A small network was shown many inputs. Here are its activations along a few directions, one row for each input.
Each table varies a few parts of the input and shows all the possible inputs, shuffled.
A made-up example of a description, with smaller parts first: values(3) and (point or line(11) or (line(4) and ring(8))).
Shared parts are said once, and a part with two or three values counts as separate values.
In the rows, 128 means zero.

Other details of the inputs vary at random and push rows far along two fixed directions, the same in every table; ignore that.

Rows:
x1: [ 63  79 132 102 102 154  68  58  75 152 122 232  91]
x2: [136 131 119 132 115 104 124  86 118 126 136 154 116]
x3: [189 168 111 170  96 195 156 161 121 132 200  82 127]
x4: [101 131 149 139 135 148 120 110 117 122  99 167 135]
x5: [105 126 134 101 150  45 139 121 155 121  84 120 146]
x6: [166 115 127 136 134 165 133 161 130 135 156  86 130]
x7: [110 117 121 126 120 135 107 118 124 141 125 161 126]
x8: [112 125 125 125 114 109 116  96 109 134 135 167 114]
x9: [100 126 151 123 168  86 135 142 157 102  54 132 162]
x10: [172 126 130 148 117 198 140 164 115 140 175  75 109]
x11: [154 129 123 117 173  91 160 195 183 108  96  37 173]
x12: [140 147 137 163 141 164 137 142 130 115 123 128 144]
x13: [127 118 125 106 161  98 142 168 157 114  96  79 148]
x14: [ 59  96 128 111  96 146  70  58  83 156 125 237  93]
x15: [176 163 126 158  90 158 137 111 106 131 188 107 104]
x16: [165 168 121 160  76 215 137 133  95 145 210 117 102]
x17: [104 125 125 116 109 124 115 107 116 132 133 171 117]
x18: [176 161 122 150 107 133 146 127 121 123 167  99 113]
x19: [123 135 124 112 155  91 145 169 166 119  99  87 149]
x20: [111 122 124 104 159  45 137 121 162 118  84 126 155]
x21: [100  81 136  89 168  83 124 141 150 121  80 124 134]
Description of these inputs: values(3) and (point or line(6)).
The inputs of x18 and x2 match in every part but the values(3) part. If x17 is changed in the same way as x18 into x2, which row does it become?
> x3
Change only the values(3) part in x1. List by row number the other rows that result.
> x11, x13

Rows:
x22: [118 132 137 138 139 118 130 118 158 113 102 152 169]
x23: [113 117 106 115 138  88 117 120 136 116 107 169 148]
x24: [ 74  67 132 109 137 152  79  99 106 158 107 186 114]
x25: [ 85 155 123 106 104  72 130  88 143 133 123 166 132]
x26: [197 145 120 140 109 143 158 157 124 123 189  67 109]
x27: [ 98 108 154 147 144 131  97  63  83 128  84 195 112]
x28: [139 123 113 151 103 246 105 147 104 149 175 126 120]
x29: [186 137 131 171 139 194 147 177 118 132 162  86 124]
x30: [115 149 134 145  87 226 120 145  91 150 174 139  97]
x31: [201 190 103 191 112 187 154 147 105 111 171  68 130]
x32: [149 111  97 143 103 188 106 127  92 170 190 116 103]
x33: [105  75 145  84 144 124 115 131 136 137 104 111 122]
x34: [161 113 115 127  86 177 117 119  86 147 197 112  84]
x35: [173 153 138 182 114 185 142 127 122 141 174 118 134]
x36: [192 145 128 160 165 170 173 223 160 124 144  10 151]
x37: [158 177 108 141 101 160 153 168 120 132 177  88 111]
x38: [103  91 160 110 113 117  99  69 111 130 122 196 107]
x39: [116 161 121  95 156  38 169 175 179 107  91  79 157]
x40: [158 149 126 176  97 218 118 124 106 130 177 158 128]
x41: [135 122 129 117 187  92 156 194 187  94  62  82 180]
x42: [147 180 143 158  99 182 149 155 129 134 164 109 122]
x43: [124  92 150  87 171  84 145 165 167 110  80  69 143]
x44: [155 193 143 167  91 188 157 147 131 137 176 102 129]
x45: [103  87 112 118 125 106  90  85  97 147 123 202 105]
x46: [122 114 138 111 132  75 124  74 105 114  98 134 104]
x47: [202 166 138 172 159 144 181 199 173 115 146  28 162]
x48: [168 141 124 147  70 160 130  84 103 145 207 137  97]
x49: [130 157 136 153  91 218 125 143  89 144 171 149  96]
x50: [145 127  91 141  92 206 102 134 100 152 192 120 116]
x51: [ 96 141 113  80 154  65 153 182 183 125  96  53 152]
x52: [ 91  65 120  77 107 112  84  79  99 155 135 164  95]
x53: [114 113 102 111 140 108 115 141 141 123 114 125 147]
x54: [121 111 162 114 130  90 131  97 148 123 110 142 138]
x55: [122 106 145 130 167 105 128 141 140 122  95 143 145]
x56: [120 124 118 131 132  72 128  92 147 136 121 152 144]
x57: [106 109 134 124 152 120 118 134 138 112  86 171 158]
x58: [114 114 117 124 136  73 116  96 139 134 116 164 132]
x59: [129  94 124  90 133  75 126 117 129 123 115 128 112]
x60: [128 131 123 141 154  78 129  98 117 120  89 125 128]
x61: [131 121 102 118 142 102 124 141 142 115 110 135 145]
x62: [108  97 131 101  98  90 100  58 112 135 140 193  97]
x63: [139 189 119 165  77 180 131  95  68 134 175 140  87]
x64: [137 107 160  96 179  58 158 165 176  97  77  80 154]
x65: [ 42 106 138  94 113 155  90 109 115 154 108 186 107]
x66: [ 67 124 149 113 114 133 102 102 104 137 107 212 113]
x67: [ 90 118 143 145 134 145  94  70  91 113  78 204 129]
x68: [119 115 127 111 183 100 147 195 187 101  64  73 181]
x69: [116 110 168 119 149 102 122  82 106 109  80 141 113]
x70: [198 150 103 151 152 131 171 211 158 128 159   5 147]
x71: [103 147 116  89 150  64 157 179 173 116  96  66 149]
x72: [103  96 116 123 125 100  95  82 100 143 128 207 111]
x73: [110 174 158 124 174  69 171 162 167  92  46  64 160]
x74: [125  89 153  99 150 107 128 131 133 116 101 129 120]
x75: [ 88 149 123 104 110  75 126 104 141 130 118 164 124]
x76: [164 163 100 171  79 184 125 101 109 135 201 155 130]
x77: [113 126 108 121 127  88 113 103 145 118 115 172 147]
What is each input in this table made of?
> values(2) and line(4) and (point or line(6))
The inputs of x54 and x44 match in every part but the line(4) part. If x33 is changed in the same way as x54 into x44, which row does it become?
> x65
Change only the values(2) part in x34. List by row number the other rows that result.
> x43
Change only the line(4) part in x55. List by row number the other rows that result.
> x57, x64, x66
Which other rows agree with x48 in the line(4) part and the values(2) part? List them by row number.
> x26, x34, x46, x52, x59, x62
Which other rows agree with x32 in the line(4) part and the values(2) part? List them by row number.
> x45, x56, x58, x60, x70, x72

Rows:
x78: [127 138 119 125 109 162 132 145 130 135 158 123 122]
x79: [150 121 150 150 141 187 133 154 115 124 118 109 122]
x80: [172 174 108 138 116 130 173 180 148 130 172  27 123]
x81: [125 119 131 134 125  95 117  68 119 120 112 172 128]
x82: [169 170 104 139 116 130 161 170 145 121 163  61 130]
x83: [ 77  60 137  74 161  84 102 133 135 136  77 129 131]
x84: [ 75 106 133  62 163  39 140 153 186 122  62  99 156]
x85: [123  84 127 117 120 180  95 126  97 143 144 150 109]
x86: [123 106 126 101 113  73 117  89 124 134 134 138 103]
x87: [144 173 149 155 128 172 151 162 134 122 133 101 136]
x88: [138 135 150 154  95 160 116  61  73 130 161 185  91]
x89: [148 167 130 157 127 171 143 161 142 125 139 103 150]
x90: [200 156 115 155 125 131 160 147 135 126 173  76 140]
x91: [121 105 119 110 111  86 111  76 118 129 131 169 107]
x92: [ 76 110 129  95 152  82 117 126 161 125  83 169 157]
x93: [114 151 125 139 132 105 131 118 134 119 108 144 146]
x94: [117 165 145 122 171  52 167 158 172  93  64  79 164]
x95: [112  95 139 147 134 177  91 113  98 140 120 174 116]
x96: [126  86 121 140 120 201  88 115  89 148 153 177 112]
x97: [122 140 106 144 103 143 114 104 105 138 156 175 117]
What is each input in this table made of?
> line(4) and line(5)
The inputs of x96 and x90 match in every part but the line(4) part. If x79 is changed in the same way as x96 into x90, which row does it become?
> x88
Change only the line(4) part in x91. List by row number the other rows that result.
> x78, x82, x85
Change only the line(5) part in x92. List by row number the other rows that result.
> x78, x84, x87, x89

Rows:
x98: [154 131 130 160  85 206 111  94  65 147 192 149  87]
x99: [160 150 123 122 165  48 175 164 185  99  93  44 163]
x100: [160 112 114 145 117 205 117 159 112 147 177 102 120]
x101: [120 139 142 155 144 163 126 132 130 113  98 150 149]
x102: [ 86 113 139 104 109 119 103  84 104 142 123 179 103]
x103: [ 91 132 115 113 112  65 113  73 119 129 120 194 121]
x104: [ 95 138 138 161 107 201  95 100  85 135 126 213 117]
x105: [163 125 104 145 117 212 126 179 114 150 184  83 120]
x106: [ 95 140 120 112  97  78 115  71 121 133 135 191 120]
x107: [155 129 138 142 120 151 136 125 112 133 148 111 112]
x108: [128 117 121 101 159 119 151 203 181 125 113  53 156]
x109: [130 100 140 107 166  90 139 158 157 114  91  94 139]
x110: [164 158 143 195 114 236 129 134  95 128 160 145 125]
x111: [170 125 123 143 120 184 134 157 113 133 166  83 117]
x112: [ 93  63 131 104 134 136  83 107 114 148 115 185 120]
x113: [102 114 125 110 122  53 114  63 126 123 109 194 126]
x114: [164 140 123 122 157 127 164 206 160 116 128  26 145]
x115: [ 83 141 152 117 173  85 140 150 175 106  44 135 176]
x116: [185 173 108 142 128  86 172 150 159 109 149  59 153]
x117: [150 136 129 123 123 158 147 173 135 131 152  74 123]
x118: [ 76 122 131  94 122  60 113  80 138 129  95 181 123]
x119: [ 99 117 135  92 163  52 138 137 156 116  70 103 144]
x120: [168 144 124 163  92 172 125  94  91 138 187 144  95]
x121: [ 80 114 124 101 125  64 106  79 124 129  94 182 121]
What is each input in this table made of?
> line(4) and (point or line(5))
The inputs of x102 and x119 match in every part but the line(4) part. If x115 is changed in the same way as x102 into x119, which row does it become?
> x104
A walk changes only the line(4) part. It starts at x117 and steps to x114. List the rest of the walk in order.
> x111, x109
Which other rows agree with x100 in the line(4) part? List them by row number.
> x98, x99, x101, x111, x116
